Each row below holds a small network's activations on one input, seen along a few directions.
Each table varies a few parts of the input and shows all the possible inputs, shuffled.
A made-up example of a description, with smaller parts first: one of 2 separate values, together with either a single point or one of 11 places along a line or (one of 4 places along a line, together with one of 5 places around a ring).
Shared parts are said once, and a part with two or three values counts as separate values.
(in the rows, 128 means zero)

Other details of the inputs shift rows strongly along two fixed directions, in all tables alike. That doesn't count.
These rows show it; all are for the same input, with only those details redrawn:
[ 93 137  58 139 146 160  84 178 141  82 107  80 131]
[142  89 125 111 117 178 174  80 140 106 154  73 151]
[ 77 163 152  98 140 170 108 100 101 120 120 173 191]

Table:
x1: [112 161 174 126 113 145  78  91  90 138 109 184 154]
x2: [119 156 146 128 141 136  99  91 107 145 129 228 134]
x3: [165 121 133 127 105 127 212 103 138 170 129  79 118]
x4: [ 94 115  90 140 153 109  95 207 117 130 108  95  70]
x5: [146 163 107 152 160  97  65 199 154 101 132  83  99]
x6: [122 168 157 117 114 120 138 123 118 139  86 218 168]
x7: [116 201 170 107 133 129 135 114  90 157  94 185 134]
x8: [ 85 143 190  93 145 126 111 127  82 157 119 189 120]
x9: [101 159  92 165 140  65  91 205 153 125 144  72 124]
x10: [106  85  85 144 132 107  90 214 150 102  98 130  95]
x11: [134  94 130 131  72 126 170  85 127 163 159  63 135]
x12: [110 133 146 113 103 117  97 106  91 138 101 201 193]
x13: [110 164 158 127 145 130  96  79 110 144 119 214 124]
x14: [165  51 161 132 116 149 173 114 134 128 156 119  92]
x15: [191  77 148 132 120  83 174 109 155 111 166 102 161]
x16: [125 177 163 121 114 131 137 126 112 133  99 220 155]
x17: [114 171 172 104 115 149  78  98  89 153 114 175 151]
x18: [127 148  62 147 153 124  71 165 149 122 110 112  61]
x19: [172  62 102 128 112 110 181  75 150 131 144 131 123]
x20: [188 116 152 146 108 146 194  89 146 126 121 102  96]
x21: [109 117 103 139 150 129  79 208 138 117 104 104  59]
x22: [128 126  51 157 134 113  82 174 155 100 116 141  84]
x23: [119 150  57 143 153 110  80 163 133 123 112 105  63]
x24: [142  89 125 111 117 178 174  80 140 106 154  73 151]
x25: [174  68 110 125 106 120 172  75 160 130 150 130 115]
x26: [130 124  67 156 102 128  64 187 135  94 106 111 114]
x27: [164  96 131 120  96 137 160  80 107 153 150  66 121]
x28: [158 106 154 117 157 136 185 102 164  92 185  74 159]
x29: [107 107 105 161 149 125  78 201 139 102  99 113  62]
x30: [ 88 191 156 104 157 163 158 117 117 121 100 190 173]
x31: [ 97 172 141 108 150 114 111  87  88 172 127 195 132]
x32: [170  99 139 114  93 144 152  77 112 142 148  68 111]
x33: [ 83 145  47 160 132  92  98 171 148 145 123 101  86]
x34: [105  79  80 146 137  98  99 212 139 104  93 131 103]
x35: [144 153 109 174 158  93  64 193 156  86 126  92 102]
x36: [196 109 141 146 104 152 197 101 143 127 131 116 105]
x37: [175 124 135 126 113 130 209  97 124 154 129  83 103]
x38: [116 186 187 112 157  87 105 121  93 152 149 167 170]
x39: [122 189 195 107 155  93  97 119  98 141 147 169 160]
x40: [ 69 137 180 100 139 116 122 135  90 183 121 183 145]
x41: [ 90 167 156 107 110 126  97 105  82 181 116 162 176]
x42: [106 183 185 113 149  84 108 127 107 168 148 163 184]
x43: [158  46 157 121 104 136 179 120 143 119 157 124 101]
x44: [137 129  71 167 114 141  58 181 127 102 105 106 104]
x45: [121  60 149 104 147 168 199 110 148 108 158  94 119]
x46: [139  91 108 112 149 163 192  68 160 112 164 102 121]
x47: [138 171 192 132 148 108  93 125 112 125 150 199 172]
x48: [144 122 134 138  90 119 220 103 144 165 139  81 117]
x49: [ 64 113  88 152 130  97 105 213 137 141 117  92  84]
x50: [152  95 112 122 119 119 180  74 141 174 159  91 106]
x51: [192  83 155 130 114  93 166 108 165 110 171 102 153]
x52: [111 140 153 110  97 127  89 106 101 137 107 201 186]
x53: [189 126 150 124 111 150 194  96 144 142 126  93  92]
x54: [136 137  60 160 125 101 124 199 148 103  68 128 117]
x55: [195  92 161 134 114 104 165 112 159 104 184 104 141]
Q: Changing only one part turns x45 into x28. The same change can be made to x40. Which row results?
A: x42
Q: Changing only one part turns x6 into x51. The same change can be made to x54. Which row results?
A: x15
Q: Describe the family of inputs behind these rows.
A: one of 5 separate values, together with either a single point or one of 10 places along a line
Q: Which other rows agree with x23 in the choice among 5 separate values? List them by row number.
A: x2, x13, x18, x19, x22, x25, x31, x33, x46, x50
Q: Change only the place on the line of 10 in x1. List by row number the other rows that result.
A: x11, x12, x17, x26, x27, x32, x41, x44, x52

Table:
x56: [105 174 138 126 148 102  74 149 112 135 131 148 148]
x57: [152 107  98 137 131 113 145 156 150 114 123 103 107]
x58: [107 173 160 113 125 120 102 117  89 166 109 182 136]
x59: [131 128  97 142 134 121 110 175 135 125 105 120  79]
x60: [127 116  83 156 122 112  98 161 142 121 113 128  95]
x61: [ 92 100  84 133 134 144  98 165 132 105 115 103 117]
x62: [110 147 163 117 127 123  99 121  95 149 106 204 132]
x63: [175  73 122 132 112 117 168 112 146 120 141  99 118]
x64: [176  69 136 115 101 177 186  54 143 104 156  92 146]
x65: [119 141 206 101 137 116 115  82  99 144 150 207 177]
x66: [106 106  95 130 137 150 142 144 139 117 128  72 110]
x67: [109 172 152 112 131 107 110 120  99 153 114 182 166]
x68: [164 101 114 138 100 120 165  97 142 149 149  83 102]
x69: [170  99 125 132 123 118 184 112 146 129 139  85 114]
x70: [117 149  77 141 142 160 109 151 142  91 106  94 127]
x71: [181  87 161 122 108 138 207  72 132 152 151  91  95]
x72: [108 166 119 141 162 104  83 173 129 117 123 129 123]
x73: [131 118 105 155 125 109  96 179 144 104 121 114 118]
x74: [126 144 108 155 137 110 113 180 145 112 119 100 113]
x75: [113 167 196  82 116 171 146  32  87 149 138 194 210]
x76: [184  77 167 115 123 126 192  80 149 128 183  92 123]
x77: [105 163 174 120 134 117 112 137 115 135 124 194 160]
x78: [101 159  87 130 145 160  88 159 133  91 100 141 141]
x79: [125 129  85 151 129 114 111 168 147 124 114 126  89]
x80: [182  90 164 125  94 124 193  79 141 143 173  75 136]
x81: [ 76 138 187  83 134 159 143  83  95 150 133 199 176]
x82: [ 89 126  81 129 132 141 102 162 127 122 118  81 121]
x83: [102 165  99 150 140 111  96 164 129 135 102 147 105]
Q: Changing only one part turns x79 into x68. The same change can be made to x81. Which row results?
A: x82
Q: Describe the family of inputs behind these rows.
A: one of 4 places along a line, together with either one of 2 separate values or one of 5 places along a line
Q: Change only the place on the line of 5 in x56. List by row number the other rows that result.
A: x58, x67, x68, x80
Q: Change only the choice among 2 separate values in x78. List by row number the other rows that result.
A: x81
Q: Change only the place on the line of 4 in x67. List by row number the other rows that result.
A: x57, x63, x69

Table:
x84: [202  67 144 128 104 126 222  70 166 129 193  15 125]
x85: [192  59 110 124 103 170 214  89 158 105 151  37 116]
x86: [124 132 178 112 121 125 159  93 119 146 144 172 143]
x87: [ 89 145 101 122 129 151  97 157 114 118 102 132 143]
x88: [120 135 170 115 131 119 129 118 126 144 133 176 145]
x89: [150 121 178 115 116 118 141  91 106 143 139 166 155]
x90: [221  45 144 133  88 134 214  72 169 128 178  48 100]
x91: [ 99 141  96 150 149  95  72 200 134 109  99 140 114]
x92: [ 91 160  95 155 148 113  80 195 127 123  92 132 101]
x93: [176  64  53 162 127 112 148 185 187 100 143  24  61]
x94: [144 130 170 112 119 120 143  87 121 150 145 177 155]
x95: [120 124 162 115 136 107 132 116 113 139 132 176 150]
x96: [138 139 170 108 113 128 146  76 109 158 131 156 135]
x97: [118 159  92 149 139 110  61 198 131 117 101 140 113]
x98: [ 99 160  95 146 146 112  80 204 125 114 104 137 103]
x99: [109 124 161 100 109 161 153  80 110 137 130 148 166]
x100: [111 162 117 148 132 118  93 153 118 134 102 146 120]
x101: [117 124 162 103 135 150 138  73 111 135 152 161 159]
x102: [112 147  88 155 138  95  63 190 132 108  97 140 119]
x103: [ 79 146  78 137 140 141  62 187 117 113 102 118 124]
x104: [137 137 158 106 119 123 150  74 109 162 135 162 138]
x105: [ 96 159  93 153 151 116  81 199 121 127  94 130 102]
x106: [133 155 185 107 131 122 147  93 109 149 156 132 173]
x107: [197  48 121 121  96 169 234  62 168 109 161  39 122]
x108: [102 166  76 158 144 108  75 184 126 127  95 139 110]
x109: [104 178 129 134 146 107  89 161 124 123 125 118 149]
x110: [110 142 156 122 137 123 142 109 111 155 127 171 139]
x111: [173  70  57 143 118 154 180 134 174  89 134  27  99]
x112: [122 137 175 115 130 121 127 120 122 142 132 172 143]
x113: [ 94 129 147 109 122 150 121  97 110 139 132 155 160]
x114: [121 131 177 119 126 129 160  88 114 159 134 165 142]
x115: [137 125 187 106 126 128 149 102 116 150 144 169 147]
x116: [138 138 164 115 115 122 152  84 114 148 146 175 149]
x117: [143 139 174 114 112 130 149  90 107 147 143 168 145]
x118: [171  44 115 126  95 161 194  82 154 119 168  29 106]
x119: [ 95 181  89 144 158  97  71 192 131 116 118 111 139]
x120: [167  77  40 158 119 154 154 169 180  74 118   7  82]
x121: [187  62  45 170 117 101 139 173 176  93 137  24  70]
x122: [ 76 150  63 135 139 139  78 184 127 108  93 126 132]
x123: [107 167  89 154 134 109  70 191 130 110 100 139 107]
x124: [114 143 158 115 132 118 140 115 115 143 137 178 141]
x125: [ 97 165  86 143 158 141  67 181 134  87  96 131 124]
x126: [126 136 167 107 136 156 147  74 122 122 138 164 164]
x127: [149  59  32 155 118 142 139 164 171  95 142   5  77]
x128: [115 144 169 118 126 123 137 117 114 139 133 171 137]
x129: [132 137 171 103 137 161 147  80 112 123 138 160 162]
x130: [126 133 178 102 124 128 155  86 110 158 132 155 130]
x131: [108 137 130 137 141 103  92 169 122 118 109 151 126]
x132: [125 131 166 100 129 123 159  84 111 162 137 162 134]
x133: [106 141  99 146 149 100  71 206 124 110  99 135 112]
x134: [134 138 169 124 116 129 151  79 113 158 133 165 146]
x135: [102 158 104 128 158 141  92 147 128 102 111 153 142]
x136: [108 122 156 101 110 159 155  79 115 139 131 151 169]
x137: [ 92 159  86 140 149 108  78 189 131 127  92 129  95]
x138: [ 84 152  83 143 154 134  57 178 131 100 108 129 121]
x139: [139 139 172 121 117 134 151  84 103 159 133 161 144]
x140: [209  54 124 139  95 128 196  92 173 125 169  53  98]
x141: [143 138 168 105 116 131 147  80 103 161 133 155 135]
x142: [121 144 122 142 131 102  83 160 121 117 107 151 130]
x143: [119 143 161 106 132 127 136 111 104 157 124 157 127]
x144: [ 97 148 115 127 149 144  78 151 114 112 120 139 133]
x145: [118 126 174 105 129 154 134  74 111 131 148 155 156]
x146: [125 149 151 114 121 122 128  96 113 155 122 162 133]
x147: [181  79  47 173 109 115 146 172 182  95 139  21  59]
Q: Describe the family of inputs behind these rows.
A: one of 4 places along a line, together with either a single point or one of 5 places around a ring or (one of 2 separate values, together with one of 5 places along a line)
Q: Changing only the place on the line of 4 turns x90 into x94. The same change can be made to x125. Which row results?
A: x135
Q: Changing only the place on the line of 4 turns x126 into x129. The same change can be made to x138. Which row results?
A: x144
Q: A walk changes only the place on the line of 4. It starts at x121 and steps to x102. List the rest of the walk in order.
A: x142, x89
Q: Change only the choice among 2 separate values in x89. List by row number the other rows that result.
A: x133
Q: Change only the choice among 2 separate values in x131. List by row number the other rows that result.
A: x142
